Each row below holds a small network's activations on one input, seen along a few directions.
Each table varies a few parts of the input and shows all the possible inputs, shuffled.
A made-up example of a description, with smaller parts first: values(2) and (point or line(11) or (line(4) and ring(8))).
Shared parts are said once, and a part with two or three values counts as separate values.

Other details of the inputs vary at random and push rows far along two fixed directions, the same in every table; ignore that.

A family of inputs:
row 1:  -3   3   6  -1 -11   6   8   3   5 -15   1   0  -5
row 2:  -8  -2   4  13 -35  29 -13   8  -4 -19 -12  -5  -8
row 3: -11 -21 -10  -8  39  -8   7 -11   7  42  32  25   5
row 4:  0 -1 -2 -5 13  4 -9 -4  2 21  1 20  3
row 5:  15   9   7   4 -21  -2  -7   8 -16 -23 -16 -26 -19
row 6: -33 -15   1   5  10  -5  -4 -14  13  22  43  27  20
row 7:  10   8  -4 -11  10 -24  15  -1   2   4  10 -15  -5
row 8: -42 -28  -9 -16  13 -12  -9 -16 -11  34  20  12   5
row 9:  -8  -7  15  22 -26  21 -12  -6 -21 -19 -16 -14 -16
row 10: -32 -21   2  12  13  13 -14 -24  -2  39  21  30   7
row 11: -31 -18   2  -1  12   2  -8  -4   5  29  43  25  11
row 12:  -1   9  13  10 -22  10  -4   6  -2 -30 -11  -5   4
row 13:  13  21  10   8 -10  -1  -7   0  -1 -27 -30 -15 -10
row 14:   1   3   7  -3  -8  12  -7  14  -4 -10   0  -5   8
row 15: -12  -8  -8 -10  31 -11   5 -18  15  41  23  33  13
row 16:  13   7   9   9 -15   3   5  -2  -6 -29 -23 -23 -15
row 17:  15  -1 -18 -16  35 -21  11  10   7  23  14   6   2
row 18:  -6   0  16  19 -20  18 -19  -7 -19 -17 -13  -3 -14
row 19:  39  20 -25 -35  26 -28  29  32  32 -10  -6 -21   5
row 20:  -8   0   3  12 -36  29 -16   7  -5 -18 -12  -9   1
row 21:  12   6  -8  -2  -6 -11   3  10 -11   1  -2 -15  -6
row 22: -22  -4  14  22 -18  14 -11 -26 -13  -6   3  11  -5
row 23: -31 -14   4   2   7  -3   1 -12  10  21  39  24  14
row 24: -36 -22   3  25 -12  15   0 -32 -11  22  21  16   8
row 25:  -4  -2  13  21 -22  21  -6 -18 -11 -19 -18   1  -7
row 26: -18 -18  -8   3   9  12  -6 -18  -4  38  24  37  13
row 27: -12  -2  10  15  -7   4  -2 -14  -2   0  -7  -6  -3
row 28:   7   7   0 -11   7  -7  12   9  10  -5   6  -3  13
row 29:  1  4  2 12 -9  4  1 -9 -6 -8 -8  0  1
row 30:  37  14  -5 -20  17 -23   4  40  15 -22  -7 -19  -1
row 31:  45  24 -13 -30  45 -36  10  31  17   0 -15 -18  -9
row 32:  -9   5  12  15 -37  25  -8  -5  -6 -27 -12 -10  10
row 33: -19 -12   6  13 -10  16  -7 -27  -5  12   9  29   3
row 34:  15   5 -20 -25  26 -21  26  17  30   8  13   0   2
row 35:  -7   5   5  -6 -30  -2  -7  -4 -20 -38 -41 -25 -11
row 36:  32   6  -4 -13   9  -3   1  13   2  -9 -18   1  -9
row 37:  19   2 -18 -15  22 -13  18   0  11  16   3  18  10
row 38: -34 -26   2  23 -10  19  -8 -22 -16  27  21  15   5
row 39:   0   5   8  12  -7   9  -4 -11  -1  -8 -21   2  -2
row 40:   7   2   3  14 -18  16   3  -9  -9 -15 -22  -1   0
row 41:  16   9   4  -9  -8   7   2  25   0 -24 -13 -12 -13
row 42:  33  15 -14 -30  36 -27  13  39  21  -5   4 -11   4
row 43:   0   8   4   0  -2 -16   3  -5   1   5   0 -11  -3
row 44:  43   9 -15 -16  20 -11  15  24   6  -8 -21 -13  -3
row 45:   4   6   1  10 -24  -2   3  -8 -12 -11  -7 -13  -2
row 46:  17  -2 -18 -27  57 -37  19  17  20  35  16  -6  -1
row 47: -9 -2  0 -3 -8 16 -8  6  1  4  8 -3 13
row 48:   6  15  11  10 -27   4 -16   7 -17 -20 -26 -25 -15
Each input here is: values(2) and (point or ring(8) or (values(3) and line(5))).
The inputs of row 31 and row 13 match in every part but the values(2) part. If row 46 is changed in the same way as row 31 into row 13, which row does it become?
Answer: row 27
The inputs of row 19 and row 20 match in every part but the values(2) part. If row 34 is changed in the same way as row 19 into row 20, which row does it become?
Answer: row 2

A family of inputs:
row 49: -18  -3  -1  -1   5   0   5  -3  14  12  27  11  17
row 50: -11  -2  -3 -12  18 -12   6   6  19  14  29   8  13
row 51:  -5   3  15  12 -39  26 -18  13 -13 -37 -15 -15  -6
row 52:  13  10   8  16 -18   4  -1  -4 -11 -23 -22 -14 -11
row 53:  25  14  -5 -27  25 -23  13  33  21 -15   5 -14  -2
row 54:  14   9   9  15 -40  22  -7  -3 -20 -37 -44 -19 -13
row 55: -22  -8  -2   5  -9  12  -1  -2   4  10  22   7  16
row 56:  39  21  -5 -24  26 -31  10  23   7 -17 -27 -24 -11
row 57:   2  -6 -11 -13  16  -8   6  -3   2  15  -1   4   1
row 58: -16  -4  10  19 -10   6  -9 -17 -11   4   4   3  -6
row 59:  -8 -10  -8  -2  25 -13  15 -18   8  30  23  18   4
row 60:  11   3 -16 -24  19 -14  17  19  19   8  17   1  14
row 61: -62 -28  12  25 -11  20 -23 -46 -13  35  26  37   9
row 62: -25 -18  -3   4  28  10  -5 -15  16  47  46  50  19
row 63: -26 -13  13  33 -42  33 -15 -28 -25  -6 -10   6  -5
row 64:  40  11 -17 -19  27 -28  23  20   8   1  -8 -20  -9
row 65:  33  11 -13 -29  30 -30  11  24   6   0 -14 -20  -7
row 66:  -7   8  14  14 -38  22  -9   0  -3 -33 -12  -3   4
row 67:   5   9  15  20 -37  20  -8 -12 -16 -36 -38 -10 -11
row 68:   9  12  15  15 -36  18 -12  -5 -16 -42 -47 -15 -14
row 69:  28  13 -14 -30  21 -22  17  34  20  -5   3 -18   3
row 70:   6   9  12  10 -13   1 -11   0 -12 -20 -20 -15 -13
row 71:  18   4 -15 -22  25 -22   9  12   6   7 -10  -8  -3
row 72:  -5  -9   0   7   0  24 -11   0   2  15  12  26   9
row 73:  -8 -10  -8  -8  24 -16   2  -4  -2  31  20   5  -1
row 74: -34 -22  -1  13   5   3  -6 -25 -10  39  32  18   3
The inputs of row 53 and row 51 match in every part but one. If row 62 is changed in the same way as row 53 into row 51, which row does it become?
Answer: row 72
Describe the family of inputs behind these rows.
Answer: values(2) and (point or line(4) or ring(8))
Which other rows does row 51 become when the line(4) part takes its other values? List them by row number.
Answer: row 55, row 60, row 69
Which other rows does row 49 become when the values(2) part takes its other values? List them by row number.
Answer: row 55
